A small network was shown many inputs. Here are its activations along a few directions, one row for each input.
Each table varies a few parts of the input and shows all the possible inputs, shuffled.
A made-up example of a description, with smaller parts first: one of 3 separate values, together with either a single point or one of 11 places around a ring or (one of 6 places along a line, together with one of 8 places around a ring).
Shared parts are said once, and a part with two or three values counts as separate values.

Other details of the inputs shift rows strongly along two fixed directions, in all tables alike. That doesn't count.

Table:
r1: -7, -20, 15, -8, 0, 11, 0, 9, 5, 3, 1
r2: -6, -28, -20, -4, -18, 2, 11, 8, 8, 18, -10
r3: 4, 42, -15, 9, 5, -13, 5, -23, -6, 10, 24
r4: 1, -9, 9, -2, -13, 22, 3, 8, 4, -3, -7
r5: 27, 3, 7, -1, 3, -15, 7, -15, -7, -14, -11
r6: -10, -20, 10, 0, -1, 7, -6, 18, -2, -1, 1
r7: 8, -8, 6, -7, 8, -28, 6, -17, -2, -13, -6
r8: -14, -15, 5, -2, 3, 12, -4, 15, 1, -1, -9
r9: -15, 25, -4, 12, -10, 21, 6, -4, 15, 25, 34
r10: 14, 5, -6, -3, -2, -16, 8, -15, -13, -20, -14
r11: 4, 49, -18, 9, 12, -8, -4, -16, -2, 9, 14
r12: -13, 32, -8, 12, -3, 26, -2, 3, 18, 23, 23
r13: 24, 4, -3, 1, 3, -18, 3, -5, -14, -20, -8
r14: 22, -10, -19, -6, 0, -29, 3, -11, -5, 7, -22
r15: -21, 21, -2, 5, 10, 15, -5, 4, 19, 29, 31
r16: 17, 0, 0, 1, 8, -23, -1, -3, -19, -18, -8
r17: 6, -13, 8, 4, -12, 17, 4, 14, 7, -5, 2
r18: -10, -11, 0, 0, 0, 18, 1, 18, -5, -5, -8
r19: 11, -2, 2, -4, 1, -21, 3, -23, 1, -17, -13
r20: 23, 4, -6, 1, 10, -13, 8, -7, -11, -19, -13
r21: -16, -22, 8, -2, -4, 7, 4, 8, -3, 1, 1
r22: -4, -15, 8, -1, -10, 13, -7, 10, 11, -5, -3
r23: -11, -18, 3, 0, -7, 13, 9, 11, -9, -3, 2
r24: 5, -12, 5, 4, -5, 21, 10, 12, 9, -4, -3
r25: 23, 6, 1, 1, -2, -18, -1, -9, -2, -20, -14
r26: 21, -3, 2, 0, 13, -18, 3, -15, 3, -15, -12
r27: -17, -19, 8, -9, -7, 8, 2, 5, 8, -2, -2
r28: -5, -15, 7, -2, -3, 17, 2, 14, -12, 0, -1
r29: 21, -3, 8, -4, 8, -19, 0, -18, -3, -12, -10
r30: 16, 1, 0, -3, 10, -17, -1, -15, 3, -17, -17
r31: -3, 36, -9, 9, 23, -20, -8, -16, -2, 17, 19
r32: -3, 36, -2, 5, 18, -20, -11, -19, -8, 20, 21
r33: 0, -25, -21, -1, -9, 6, 6, 16, 11, 18, -14
r34: -4, 40, -9, 2, 20, -19, -10, -18, 9, 14, 16
r35: 1, -3, 2, -5, 6, -27, 0, -15, -12, -14, -14
r36: 17, 4, 0, -1, -4, -18, 9, -19, -3, -19, -14
r37: 2, -11, 5, -1, -8, 22, 6, 13, -7, -3, -1
r38: -2, -8, 0, 0, -12, 19, -1, 18, -3, -9, -4
r39: 7, 30, -34, 8, 2, -29, -8, -13, 7, 33, 14
r40: 14, -5, 7, -5, 11, -29, -4, -7, -2, -14, -6
r41: 21, -4, 5, 0, 6, -23, -3, -12, 1, -16, -7
r42: -17, 33, -7, 7, -6, 27, -5, 4, 3, 25, 25
r43: -24, 29, -5, 6, 0, 22, -10, 6, -3, 27, 26
r44: -5, -15, 11, -5, -8, 18, -4, 4, 8, -1, -6
r45: -11, -16, 13, -10, -3, 11, -5, 9, 5, 1, -5
r46: -15, -14, 1, -3, -10, 14, 5, 10, -8, -5, -4
r47: -11, -17, 10, -7, -5, 7, -8, 15, 9, -3, -2
r48: -14, -15, 11, -6, -2, 12, -7, 12, -5, 2, -7
r49: -9, -11, 3, 0, -7, 13, -5, 20, -8, -6, -4
r50: -14, -16, 8, -2, -4, 8, -10, 18, -2, -2, -5
r51: -20, 26, -9, 11, 7, 21, -3, 9, 2, 26, 29
r52: -6, -22, 8, -1, -10, 13, 7, 1, 10, -2, 3
Description of these inputs: one of 4 separate values, together with either a single point or (one of 2 separate values, together with one of 6 places around a ring).
- The inputs of r51 and r23 match in every part but the choice among 4 separate values. If r34 is changed in the same way as r51 into r23, which row does it become? => r27
- The inputs of r25 and r12 match in every part but the choice among 4 separate values. If r38 is changed in the same way as r25 into r12, which row does it become? => r11
- Which other rows does r1 become when the choice among 2 separate values takes its other values? List them by row number. => r45
- Which other rows does r17 become when the choice among 4 separate values takes its other values? List them by row number. => r5, r9, r24
- Which other rows does r46 become when the place on the ring of 6 takes its other values? List them by row number. => r10, r19, r27, r35, r36
- Which other rows does r49 become when the choice among 4 separate values takes its other values? List them by row number. => r18, r43, r46

Table:
r53: -10, 7, -2, 6, -2, 13, 3, 6, 2, 18, 18
r54: 4, -8, 6, -4, 0, -1, -7, 7, 0, -7, -8
r55: 3, -13, -11, -4, -5, -4, 5, 2, 0, 2, -16
r56: -9, 9, -3, 6, 1, 16, 3, 5, 9, 17, 17
r57: -11, 29, -8, 7, 3, 11, 0, -9, 12, 23, 28
r58: 2, -7, 8, -4, -3, -1, -5, 3, 1, -9, -9
r59: -3, -9, 5, -4, -1, 0, 3, -3, -2, -8, -10
r60: 2, -15, -11, -4, -8, -6, 4, 2, -3, 2, -14
r61: 6, -4, 3, -1, -4, 4, 2, 3, 1, -12, -9
r62: 5, 8, -3, 2, 6, -5, 6, -5, -2, 3, 4
r63: 7, -5, 0, -1, 1, 5, 2, 6, -3, -10, -10
r64: -13, 10, 4, 4, -6, 12, -7, 1, 12, 14, 15
r65: -3, -11, 6, -3, -3, -2, 2, -3, -5, -8, -8
r66: -1, -14, 5, -3, 2, -4, 3, 3, -5, -2, -5
r67: 0, -13, 5, -6, 2, -1, 3, -3, 3, -6, -7
r68: 4, -12, 2, -2, -5, -2, 7, -1, -4, -7, -1
r69: 3, -13, 8, -5, -2, -4, -1, -1, 5, -5, -4
r70: -3, -7, 5, -5, -2, -1, -1, 1, -8, -8, -9
r71: 5, -12, 6, -1, 2, -3, -5, 6, 1, -4, -6
r72: -15, 2, 0, 2, -1, 6, -2, 7, 3, 15, 17
r73: -1, -13, 2, -1, 2, -5, -2, 7, -7, -5, -5
r74: 19, 37, -6, 0, 18, -43, -8, -32, -6, -11, -4
r75: -5, 3, -12, 2, -11, 6, -4, 5, 13, 21, 6
r76: 5, 6, -15, 1, -3, -10, -1, -5, 8, 9, -4
r77: 5, -13, -11, -4, -5, -4, 4, 2, 4, 1, -17
r78: 10, -6, 4, -1, -3, 3, -2, 7, -2, -9, -7
r79: -8, 4, 0, -1, 4, 8, -6, 6, 2, 4, 1
r80: 9, -2, 5, -2, 6, -16, -3, -5, 2, -3, -3
r81: -3, 6, -1, 7, -2, 14, -5, 10, 7, 13, 14
r82: -19, 9, 0, 4, -7, 10, -4, 1, 4, 13, 17
r83: 21, 35, -9, 3, 12, -40, -2, -29, -16, -12, 0
r84: -1, -9, 5, -3, -1, 1, 2, -3, 2, -9, -11
r85: 4, 46, -10, 5, 17, -29, -9, -32, 7, 15, 22
r86: 22, 35, -8, 1, 21, -43, -10, -28, -8, -9, -4
r87: -10, 5, 2, -1, 1, 8, -4, 2, 4, 2, 0
r88: 2, 6, 1, 1, 8, -10, -3, -5, 6, 3, 4
r89: -8, -1, 0, 1, 5, 6, -3, 6, 0, 8, 4
r90: -5, 0, 1, 3, 4, 6, -6, 7, 7, 7, 5
r91: 18, 33, -9, 0, 20, -43, -7, -28, -17, -7, -3
r92: -11, 7, -2, 3, -5, 14, 3, 0, 3, 16, 19
r93: -1, 0, 1, 1, -3, 9, 3, 0, 9, 4, 8
r94: 5, -6, 0, -2, 1, 5, 3, 6, -7, -9, -10
r95: -2, -13, 5, -6, 2, -2, 4, -3, 0, -5, -6
r96: 0, -13, 3, -2, 4, -3, -1, 5, -8, -4, -7
r97: 8, -10, 0, 1, 4, 3, 3, 5, -3, -7, -9
r98: 5, -7, 1, -2, -2, 3, 2, 6, -11, -8, -8
r99: 3, -8, 3, -1, -4, 4, 8, -3, -3, -10, -9
r100: 4, -7, 0, -1, -4, 1, 1, 8, -10, -10, -5
r101: 3, -9, 4, -1, -6, 2, 7, -2, -6, -9, -7
r102: 6, -10, 0, 0, 3, 2, 4, 5, -6, -6, -8
r103: 9, -9, 1, 2, 2, 2, 1, 6, 0, -8, -7
r104: -16, 20, -4, 3, 3, 3, -3, -9, 5, 22, 25
r105: 9, -12, 6, -2, -5, 0, 3, -1, 4, -7, -3
r106: -7, 13, 1, 6, -9, 16, -2, 1, 11, 13, 17
r107: 0, 6, -2, 3, -1, 11, -3, 7, 4, 1, 4
r108: 5, 7, -5, 5, 3, -7, 0, -1, -8, 1, 7
r109: 3, -9, 3, 0, -8, 0, 6, -1, -6, -11, -4
r110: -5, 5, 0, 1, -5, 9, 2, 3, -5, 1, 3
r111: -4, -7, 4, -4, -4, -3, -2, 3, -7, -10, -7
r112: 1, -13, 5, -3, 5, -2, 3, 3, 2, -4, -7
r113: 11, -12, 6, 0, -2, -1, 3, 4, 2, -5, -3
r114: -11, 16, -3, 4, -3, 19, -1, 4, 7, 10, 12
r115: -8, 5, -4, 6, -1, 14, 0, 8, -2, 13, 13
r116: 4, 6, -3, 3, 2, -9, 4, -3, -5, 2, 8
r117: 6, -7, 4, 0, -6, 3, 4, -1, 3, -12, -8
r118: -2, -14, 5, -5, -3, -6, 2, -1, -3, -6, -2
r119: -8, 16, 1, 5, -7, 16, -5, 5, 8, 12, 15
r120: -17, 11, -3, 3, -2, 10, -8, 9, 0, 14, 16
r121: 9, -11, 3, 0, 0, 1, 5, 4, 4, -6, -5
r122: 2, -14, -12, -3, -10, -8, 3, 4, -2, 1, -12
r123: 5, -8, 3, -1, -3, 5, 6, -2, 0, -11, -10
r124: -14, 8, -1, 1, 2, 13, -6, 8, 1, 11, 8
r125: 4, -11, 3, -3, -1, 2, 9, -2, -2, -7, -5
r126: -12, 15, -3, 4, -3, 18, 0, 4, 3, 11, 12
r127: -8, 2, 4, 1, -3, 6, -3, -1, 9, 2, 4
r128: -1, -13, 5, -4, 5, -3, 4, 3, -1, -3, -7
r129: -3, -6, 5, -5, 1, 1, 0, 1, -4, -9, -11
r130: 2, -12, 2, -2, 6, -1, -1, 5, -1, -5, -10
- What do these inputs look like to the network? => one of 6 places along a line, together with either a single point or (one of 2 separate values, together with one of 6 places around a ring)
- The inputs of r68 and r93 match in every part but the place on the line of 6. If r100 is changed in the same way as r68 into r93, which row does it become? => r107
- The inputs of r110 and r83 match in every part but the place on the line of 6. If r53 is changed in the same way as r110 into r83, which row does it become? => r116
- A walk changes only the place on the line of 6. It starts at r58 and steps to r74. List the rest of the walk in order. => r87, r129, r70, r111
- Which other rows does r55 become when the place on the line of 6 takes its other values? List them by row number. => r60, r75, r76, r77, r122
- Which other rows does r123 become when the choice among 2 separate values takes its other values? List them by row number. => r84
- Which other rows does r56 become when the place on the ring of 6 takes its other values? List them by row number. => r57, r63, r97, r114, r123
- Which other rows does r85 become when the place on the ring of 6 takes its other values? List them by row number. => r74, r86, r88, r90, r127

Table:
r131: -1, 53, 3, 7, 15, -11, -15, -18, -8, -1, 20
r132: -33, -24, 9, -2, -19, 36, 0, 26, 14, 23, 19
r133: 5, -7, 18, -4, 7, 2, 6, -4, -15, -30, -12
r134: 8, 38, -12, 8, 3, -20, -1, -26, 8, 12, 22
r135: -28, -22, 1, 5, -10, 40, -2, 36, 9, 23, 14
r136: 3, -15, -2, -5, 0, -14, -4, 5, -10, -13, -22
r137: 17, -17, -5, -2, 3, -7, 4, 7, -11, -11, -16
r138: 12, -15, 2, -5, 0, -4, 11, -7, 3, -17, -18
r139: 9, -15, -6, -6, 0, -5, 10, -1, -13, -13, -20
r140: 10, -21, 7, -7, 9, -14, -1, 5, -3, -10, -14
r141: 14, -13, -2, -3, -3, -3, 13, -4, -5, -14, -21
r142: -6, 36, -9, 1, 18, -23, -4, -25, 1, 18, 17
r143: -33, 36, -18, 13, -13, 32, -5, 8, 12, 51, 51
r144: 5, 48, 5, 10, 22, -11, -10, -15, -8, 1, 26
r145: -6, 37, -17, 6, 16, -22, -2, -22, -6, 17, 15
r146: 13, -12, 2, -5, -4, -6, 0, -1, 5, -19, -21
r147: 1, 40, -8, 4, 11, -21, -15, -24, 9, 15, 14
r148: 17, -16, -1, -2, -12, -8, 11, -3, -5, -13, -15
r149: 8, -9, 20, -3, -1, -3, 3, -2, -16, -29, -6
r150: 16, -10, -2, -3, -7, -5, 2, 2, -4, -15, -24
r151: 15, -21, 9, -4, 7, -10, 0, -1, 3, -12, -14
r152: 5, -21, -1, -4, -5, -16, 5, 0, -12, -11, -14
r153: -4, 40, -9, 1, 14, -26, -15, -18, 2, 17, 15
r154: 22, -14, -1, 0, 0, -5, 7, 5, -4, -12, -18
r155: -27, -15, -5, 1, -20, 45, -4, 34, 8, 19, 7
r156: -31, -21, 9, -1, -13, 45, 2, 19, 21, 20, 12
r157: -18, -19, 5, 5, -14, 47, 2, 31, 24, 17, 15
r158: 10, -22, 9, -6, -5, -13, 3, -8, 1, -12, -12
- What do these inputs look like to the network? => one of 4 separate values, together with either a single point or one of 6 places around a ring
- The inputs of r142 and r140 match in every part but the choice among 4 separate values. If r138 is changed in the same way as r142 into r140, which row does it become? => r157
- Which other rows agree with r132 in the choice among 4 separate values? List them by row number. => r134, r143, r148, r149, r152, r158
